A small network was trained on made-up records. Each row is its average activation on records with the value named, seen along a few directions.
Related values have similar rows: they may be neighbours, one step apart, or belong to one group.
In the rows, 500 means zero.
Random noise pushes rows far along 16 fixed directions. That doesn't count. These rows show it; they differ only by the noise:
[538 582 611 485 546 317 539 444 482 669 223 355 354 415 473 439 577 413
 593 390 644 362 526 575 555 502 322 465 493 530 500]
[512 428 388 452 611 514 565 651 461 509 710 483 439 492 506 388 477 354
 611 342 290 664 602 495 506 527 635 415 412 491 572]
[291 389 504 391 431 597 402 491 581 341 577 488 419 525 385 512 391 622
 211 628 572 492 432 529 484 544 535 412 345 526 245]
[485 516 381 379 740 320 543 515 611 488 468 438 496 693 517 675 545 507
 705 667 462 483 481 325 659 579 580 439 502 418 446]
[516 433 419 483 524 600 576 553 572 592 639 593 404 552 521 487 541 774
 397 310 482 556 582 657 405 472 597 598 588 701 444]
[414 409 388 679 513 400 564 255 541 637 497 560 459 543 542 431 547 437
 343 393 514 638 532 772 199 427 568 830 456 424 620]
[478 473 673 562 460 475 517 613 656 529 553 533 520 583 557 402 418 695
 395 521 248 269 498 525 619 431 440 557 539 537 537]
[585 605 532 463 409 488 499 438 437 464 239 395 528 383 486 538 488 317
 521 615 674 448 415 474 539 515 316 472 538 388 523]
[626 510 178 349 424 369 459 492 637 663 531 423 370 465 518 461 562 400
 519 360 551 552 378 680 507 445 340 408 427 419 518]
[763 505 608 666 661 656 508 452 378 449 433 427 532 421 592 592 433 496
 504 683 569 374 328 420 518 623 604 264 584 608 460]
[403 281 531 506 364 540 566 383 623 558 585 567 591 575 601 716 609 641
 529 559 410 583 523 472 442 487 464 485 577 279 435]
[647 557 508 658 426 629 545 462 447 604 568 544 491 432 539 490 485 598
 490 377 560 346 382 594 397 488 435 424 600 619 492]
[485 581 648 441 557 508 542 560 526 470 338 506 397 594 451 330 418 546
 383 482 535 245 545 552 556 584 427 481 495 644 466]
[546 425 704 589 509 467 461 549 509 544 416 477 515 370 607 351 557 395
 589 463 301 518 574 478 557 450 450 476 481 389 662]
[448 518 583 570 659 483 508 484 449 547 506 504 481 562 398 577 548 519
 704 551 464 513 579 388 388 552 593 495 462 499 479]
[432 425 437 566 398 525 590 447 575 473 650 489 517 430 605 542 460 574
 376 484 486 464 344 561 493 421 463 496 548 479 441]
[450 538 538 623 457 538 502 465 455 561 508 419 428 327 399 483 499 539
 441 492 561 528 425 594 365 430 487 575 437 572 428]
[526 387 254 353 454 484 536 450 608 477 748 580 494 551 549 622 513 422
 656 433 495 598 477 485 232 423 399 399 574 363 629]


E, 13 values:
e13: [524 587 420 507 493 587 684 505 472 661 556 381 414 412 387 548 566 581
 494 485 592 555 456 634 351 554 502 520 515 664 388]
e2: [228 717 293 456 371 445 336 374 588 409 403 592 571 626 373 425 538 468
 335 644 696 472 349 501 540 570 462 672 296 392 359]
e8: [525 557 569 349 423 454 553 600 570 528 396 395 519 457 482 525 556 557
 488 610 502 490 528 483 630 499 415 528 528 544 482]
e12: [548 514 624 502 364 629 602 707 532 570 515 564 573 598 529 394 503 584
 506 430 252 375 587 499 699 580 445 479 534 476 490]
e6: [302 613 538 347 545 528 472 778 720 378 441 436 434 405 431 372 615 722
 532 705 314 548 442 382 719 437 481 629 393 543 369]
e7: [608 525 371 524 762 385 461 543 423 433 513 398 467 533 490 398 366 327
 407 549 435 598 458 529 597 545 739 535 367 599 558]
e4: [537 421 477 484 622 381 447 395 472 389 547 582 518 486 745 502 490 383
 589 327 619 410 462 402 562 469 484 267 637 509 614]
e5: [432 600 258 610 629 270 449 384 535 445 634 486 511 554 632 525 454 447
 514 429 653 328 242 466 637 457 547 442 502 546 473]
e1: [594 575 287 567 735 442 535 400 499 514 481 503 456 599 549 412 494 389
 426 520 572 536 415 598 443 610 706 550 444 587 544]
e11: [332 490 641 577 384 664 421 451 462 468 643 736 529 577 389 499 570 759
 532 434 541 428 554 455 284 484 503 475 503 587 403]
e10: [369 541 708 610 469 549 665 444 416 568 310 543 490 635 412 305 477 476
 320 479 414 395 620 647 494 624 524 686 417 517 456]
e9: [577 579 402 466 521 567 533 507 427 397 488 582 583 604 483 489 518 384
 597 657 513 542 463 415 490 569 545 505 460 457 545]
e3: [335 532 440 327 325 602 723 654 633 420 679 581 489 578 518 501 500 872
 356 465 464 377 440 525 705 432 437 562 590 696 276]
The values of E form a line.
Q: Fewest steps between e9 and e8?
A: 12
Q: Name the neighbours of e11, in listed order.
A: e7, e3
Q: Name the neighbours of e12, in listed order.
A: e6, e5
Q: Name the neighbours of e13, in listed order.
A: e2, e1

N, 9 values:
n5: [497 488 705 523 664 412 305 597 611 385 416 534 471 374 654 265 550 536
 495 526 434 426 546 423 615 419 523 478 507 603 667]
n7: [618 615 583 468 414 502 182 546 517 471 345 486 438 402 447 349 394 576
 265 458 657 353 487 596 577 434 395 506 490 671 540]
n8: [438 593 217 556 606 254 412 407 590 460 657 554 433 415 647 323 547 335
 612 331 596 439 264 507 535 362 466 453 387 484 597]
n6: [610 545 246 225 428 461 561 555 349 370 296 361 530 426 564 611 453 212
 493 458 700 707 545 458 825 517 435 469 613 385 505]
n3: [576 551 376 380 706 462 221 549 631 354 540 611 504 744 445 479 379 512
 472 682 465 422 497 390 413 564 606 459 435 520 609]
n1: [688 592 538 633 614 439 349 479 519 586 543 639 652 700 502 739 522 830
 647 606 487 371 508 367 505 437 603 627 680 646 573]
n9: [720 632 413 536 503 635 540 561 256 363 537 482 621 502 453 503 282 144
 601 538 505 426 393 380 480 621 482 298 524 436 610]
n4: [562 544 503 516 700 588 336 600 556 599 548 536 328 503 303 521 573 806
 596 473 512 586 581 535 302 471 650 556 468 739 413]
n2: [561 514 521 569 322 571 454 330 333 361 537 571 686 598 387 696 264 349
 393 681 650 385 418 434 282 517 435 483 532 389 544]
The values of N form 3 separate groups.
Q: Which other values are in the same group as n3? Give them in the order they are listed.
A: n5, n7
Q: Which other values are in the same group as n6? Give them in the order they are listed.
A: n9, n4
